These are the activations of a small network on made-up records, seen along a few directions, one row for each record.
Here are examples, each followed by its value of one field, Y.
Other fields move the rows too, some of them a lot.
In the rows, zero is written as 500.
Random noise pushes rows far along 17 fixed directions. That doesn't count. These rows show it; they differ only by the noise:
[467 502 535 499 526 435 488 405 432 492 529 494 512 550 475 498 681 465
 548 353 557 590 538 403 494 483 421 443 553 563 511 576 524 486]
[507 374 417 382 422 585 490 469 690 322 526 365 488 398 372 520 406 373
 444 494 537 420 370 575 428 354 686 609 276 651 406 608 636 444]
[496 172 364 505 396 586 427 496 338 716 661 757 612 597 611 698 408 193
 537 680 510 381 632 784 643 372 243 477 508 530 657 194 560 533]
[429 432 392 612 228 480 449 757 244 518 592 377 683 391 427 242 695 417
 370 366 263 626 746 645 465 310 445 374 459 553 592 574 503 459]
[499 236 449 675 600 445 664 435 312 393 405 751 321 298 579 490 232 481
 582 543 532 508 581 508 299 354 495 668 449 514 280 690 543 317]
[498 537 424 753 446 458 466 404 414 650 708 353 339 450 539 594 540 583
 299 677 581 296 445 461 386 404 511 601 636 554 677 493 280 329]
[319 508 402 281 599 514 803 614 612 321 356 468 656 443 745 365 671 548
 332 741 124 559 505 578 730 586 374 287 180 397 515 645 436 367]
[481 485 192 555 849 369 721 427 383 376 349 546 379 578 570 277 554 608
 771 440 210 661 735 392 734 589 343 473 632 605 312 399 394 657]
[373 676 312 438 444 639 450 423 565 662 530 493 638 641 705 561 635 654
 600 578 455 428 468 508 565 488 407 386 557 423 632 573 405 574]
[695 404 272 421 401 448 551 498 231 628 496 628 429 510 579 590 467 508
 534 392 499 503 643 473 606 477 445 307 620 453 516 352 299 479]
[679 428 627 442 618 390 384 363 393 423 385 573 615 488 228 749 805 460
 577 249 496 599 516 448 630 552 226 564 470 380 574 623 479 534]
[384 509 551 535 552 663 421 677 434 389 469 605 700 254 427 537 619 304
 439 353 650 535 421 550 359 554 563 503 446 547 425 482 636 678]
[523 375 691 476 491 477 721 597 481 379 379 635 589 454 426 422 510 461
 393 337 395 479 569 620 513 579 355 557 392 390 388 682 379 432]
[802 622 505 641 295 456 203 540 419 708 456 520 422 309 279 713 399 871
 406 544 308 493 349 416 200 247 634 644 417 235 689 968 353 236]
[615 364 526 609 592 523 552 617 480 487 382 759 460 362 221 384 241 622
 476 393 253 582 380 428 313 446 558 642 489 494 351 656 540 442]
[512 585 621 594 392 684 807 546 393 429 396 581 561 421 518 380 465 717
 467 364 594 333 441 627 347 543 515 501 710 286 292 503 380 579]
[329 295  64 592 470 503 244 501 393 617 544 550 603 424 610 559 483 278
 585 408 574 535 739 416 653 541 342 428 475 654 679 477 470 519]
[576 497 400 739 449 598 541 430 284 390 375 578 539 400 478 356 490 614
 773 364 368 531 682 666 264 140 591 713 602 380 319 848 517 527]
[339 311 401 516 487 527 663 292 742 368 486 269 661 585 338 326 648 565
 307 506 294 421 427 416 785 579 260 464 474 502 692 588 495 279]

[443 630 544 521 517 533 476 420 836 411 473 207 580 448 413 469 619 669
 216 734 324 413 234 391 580 545 600 504 366 390 747 691 482 274] -> y9
[662 541 674 700 685 516 722 342 741 412 381 520 367 669 530 312 302 386
 465 437 518 345 624 513 621 671 751 643 746 358 504 516 227 440] -> y8
[714 351 743 455 517 484 818 182 416 203 385 460 513 481 476 450 738 281
 333 304 649 519 524 434 568 396 657 386 632 366 481 615 457 197] -> y15
[626 566 594 484 453 351 559 466 425 686 720 436 410 776 474 474 698 378
 393 320 537 434 607 469 595 545 470 429 735 639 577 336 173 526] -> y5
[320 580 637 555 405 474 428 521 926 610 558 374 387 729 621 399 165 493
 653 604 616 294 576 664 466 619 476 727 380 599 385 524 564 625] -> y10
[663 675 535 366 634 453 509 386 808 475 414 406 416 696 437 482 478 531
 458 369 468 508 453 288 706 730 691 464 559 488 568 547 264 498] -> y4
[463 504 408 407 502 639 708 339 353 490 616 646 621 622 785 339 783 289
 436 446 345 587 524 480 336  59 746 362 567 624 515 859 373 260] -> y15
[626 406 788 312 676 474 799 320 477 369 419 833 364 505 792 606 443 236
 521 646 642 552 393 509 386 356 734 372 431 440 296 526 628 302] -> y1
[350 750 602 473 729 544 625 597 532 428 474 574 556 414 617 410 729 505
 415 459 462 546 338 376 320 564 611 426 477 553 379 638 406 558] -> y1
[357 606 750 659 362 432 398 572 639 448 429 264 465 345 556 350 424 566
 411 673 599 589 506 446 384 563 632 384 368 355 583 568 804 341] -> y10
[382 598 321 814 533 358 561 580 282 689 667 323 464 608 579 171 695 563
 390 553 275 548 723 401 671 555 340 327 845 615 688 188 297 526] -> y3
[688 430 631 447 474 379 294 566 433 699 406 750 394 323 441 897 320 595
 316 485 677 526 343 242 432 710 439 430 401 308 660 611 389 264] -> y13
[501 367 355 627 431 468 400 524 472 406 406 374 620 349 532 424 552 333
 416 457 400 535 769 546 660 481 490 499 409 403 678 640 421 379] -> y11
[467 597 334 510 348 644 267 236 572 588 461 437 479 470 601 568 411 590
 643 431 868 577 369 181 402 457 800 233 690 424 642 541 757 406] -> y2
[401 713 795 546 598 405 593 694 564 682 582 614 414 593 578 410 495 613
 322 570 434 507 395 410 356 687 473 460 532 543 467 483 376 512] -> y14
[583 215 600 600 601 445 578 381 502 166 386 486 591 370 391 392 591  46
 418 282 554 576 692 512 606 462 636 579 428 520 496 658 549 333] -> y8
[724 724 676 414 690 573 288 409 458 725 613 778 473 741 292 732 606 494
 738 249 672 599 267 336 350 513 596 539 826 609 437 307 537 833] -> y6
[516 373 513 369 306 538 511 487 539 482 486 461 509 551 442 520 386 549
 576 502 559 495 472 590 518 450 434 447 445 488 425 420 709 495] -> y13
[511 280 239 611 390 461 394 595 512 556 459 412 565 465 282 529 332 621
 546 524 299 326 656 696 715 586 125 712 406 471 542 369 422 609] -> y14
[532 433 617 515 449 534 734 553 259 517 592 617 515 600 490 372 543 442
 515 409 555 484 561 660 472 482 410 400 733 512 366 198 526 620] -> y8
[305 469 459 336 291 758 447 694 525 580 486 736 709 376 422 459 294 661
 508 327 631 522 181 417 211 513 543 370 445 544 333 573 764 589] -> y9
[511 618 159 346 725 670 710 287 617 492 500 650 252 481 612 542 272 744
 618 494 630 384  89 175 248 433 864 516 648 719 169 558 388 526] -> y5
[564 296 493 629 408 435 516 600 384 515 508 566 421 495 410 315 279 405
 504 337 407 562 739 577 434 401 548 620 513 566 444 586 436 429] -> y11
[584 369 467 567 358 607 694 370 484 480 509 529 569 654 315 190 464 585
 531 312 258 520 508 523 451 236 566 488 707 499 449 623 536 385] -> y2
[456 540 481 527 684 618 478 559 478 409 530 509 611 413 509 585 654 277
 386 517 613 463 489 538 609 629 565 509 549 555 582 287 438 662] -> y4
[231 365 340 703 418 549 467 636 592 453 390 435 643 433 522 212 331 541
 560 498 336 504 732 600 565 577 328 600 412 502 485 637 580 510] -> y15
[738 611 568 802 324 271 506 598 252 447 627 133 267 404 280 377 619 628
 466 413 413 357 722 725 316 249 548 790 603 546 376 518 253 532] -> y1
[513 321 656 498 384 455 480 638 576 452 457 519 462 368 450 603 249 400
 369 521 689 406 532 593 539 712 434 564 330 432 475 421 540 433] -> y6
[433 561 771 781 658 449 708 513 279 544 415 800 362 398 864 499 359 534
 557 754 592 492 595 585 249 458 500 561 594 272 388 585 469 380] -> y3
[462 605 652 452 354 292 487 380 538 737 733 418 305 853 413 291 512 796
 563 462 361 667 378 261 295 290 488 414 615 714 500 679 613 313] -> y9
[260 537 543 437 532 573 597 792 259 505 552 619 682 282 458 453 716 627
 307 463 432 586 309 471 335 607 263 376 452 583 389 418 566 613] -> y11
[350 467 749 829 559 308 436 550 421 604 494 474 449 432 426 340 476 660
 435 763 384 667 513 394 483 603 248 429 576 412 621 320 840 385] -> y10
[586 469 270 448 651 585 389 288 657 377 362 432 740 431 282 648 775 435
 525 265 393 392 384 391 699 526 374 602 448 449 623 689 312 529] -> y12
[468 499 862 836 682 485 582 470 411 505 584 623 429 398 402 523 579 560
 313 715 451 473 312 515 202 362 461 756 591 466 525 626 554 338] -> y13
[516 540 399 389 217 569 384 854 514 685 387 672 508 400 723 475  64 640
 468 647 377 576 617 599 407 499 705 353 251 287 560 690 464 385] -> y4
[618 437 519 759 707 536 668 332 144 350 402 705 450 219 544 595 632 448
 437 432 639 497 476 393 297 361 632 575 717 391 418 623 388 354] -> y2
[543 450  47 581 539 540 238 298 632 613 503 472 424 543 352 554 318 575
 722 285 547 429 486 249 506 467 603 675 621 683 521 665 364 549] -> y5
[352 631 366 724 674 493 321 416 871 583 453 409 350 474 630 445 216 492
 463 596 644 417 429 197 534 762 730 572 555 578 627 561 401 438] -> y3
[666 524 244 482 476 547 492 413 563 551 470 494 398 497 785 545 345 268
 552 524 613 340 635 510 610 455 799 383 567 477 537 380 274 478] -> y12
[453 407 566 530 442 565 655 675 395 585 493 746 586 539 557 360 377 452
 504 435 411 469 603 659 455 520 385 466 543 479 382 410 467 586] -> y14
[570 313 344  49 430 510 567 336 619 468 487 481 603 689 498 634 567 427
 458 551 391 555 406 437 881 530 366 215 355 492 649 357 586 389] -> y7
[717 854 547 667 762 516 290 583 384 413 417 402 548 290 377 628 860 464
 429 411 509 603 483 377 505 599 762 524 661 376 637 455 333 686] -> y6
[345 615 665 683 759 460 373 233 660 614 554 634 521 600 739 556 684 181
 509 412 755 504 487 213 433 573 579 491 639 581 688 726 393 371] -> y12
[509 432 132 343 179 568 282 514 241 584 510 501 433 214 699 842 310 684
 587 704 720 467 430 502 331 277 547 385 296 411 517 574 646 383] -> y7
[584 663 858 686 624 272 554 625 408 530 496 511 272 513 515 407 468 529
 386 519 477 632 651 435 392 605 623 578 568 439 522 587 337 407] -> y7

Here are new rows. What is Y for each?
[530 578 350 414 602 734 627 445 498 508 293 747 582 378 710 489 372 658
 574 688 382 564 285 387 432 422 716 250 529 266 461 504 638 445] -> y10
[349 613 458 564 543 748 804 614 452 310 367 533 565 349 681 367 480 621
 516 491 604 347 483 683 379 577 583 576 570 396 250 502 398 678] -> y13
[504 449 527 432 525 396 549 249 529 710 583 561 457 711 522 697 576 660
 438 578 524 393 326 330 655 597 159 430 598 448 676 454 352 333] -> y3
[430 607  97 347 493 665 585 332 462 614 517 494 780 711 555 282 855 604
 621 281 228 582 433 292 692 392 412 123 769 552 608 443 406 577] -> y12
[797 436 404 513 351 352 448 531 471 521 493 319 338 707 240 209 313 498
 595 260 323 686 800 457 703 459 709 405 691 566 546 308 479 515] -> y4
[382 526 515 766 542 293 397 573 538 626 624 331 335 557 408 358 436 598
 518 574 364 472 624 495 433 528 321 721 472 670 515 513 439 514] -> y10
[493 436 322 727 551 593 317 542 432 616 498 598 583 494 431 432 402 469
 642 493 341 527 647 577 503 408 467 657 623 511 589 483 503 633] -> y11
[672 474 443 395 456 575 540 462 526 458 418 494 580 575 156 331 502 634
 639 240 356 581 368 414 565 465 521 349 697 496 375 274 680 663] -> y1
[544 661 878 223 383 463 683 705 612 442 455 496 587 505 531 511 644 516
 323 469 478 458 374 648 456 604 484 364 288 363 377 551 445 512] -> y1
[539 739 880 517 480 243 490 476 690 564 529 290 214 752 648 586 406 683
 623 797 534 420 647 683 557 618 387 689 403 374 499 520 455 534] -> y7
[298 524 597 505 237 596 691 551 499 458 483 500 586 451 746 354 434 550
 446 418 719 369 532 601 321 503 529 433 478 412 363 707 453 408] -> y9
[619 389 176 713 771 338 486 331 540 411 539 204 275 524 337 352 535 469
 441 704 193 572 584 314 797 467 574 538 650 712 667 229 468 397] -> y13
[420 636 354 551 599 491 397 546 310 587 445 617 530 303 637 617 626 602
 599 493 552 554 434 357 347 510 417 399 506 457 467 536 463 563] -> y12
[417 535 218 530 633 640 470 725 328 544 403 697 647 352 418 449 488 712
 572 465 283 617 450 464 502 606 378 472 552 467 464 403 500 710] -> y6
[603 583 545 536 542 348 427 614 521 496 421 363 550 652 272 287 634 525
 651 324 250 642 712 542 763 650 362 443 618 492 493 248 527 761] -> y1
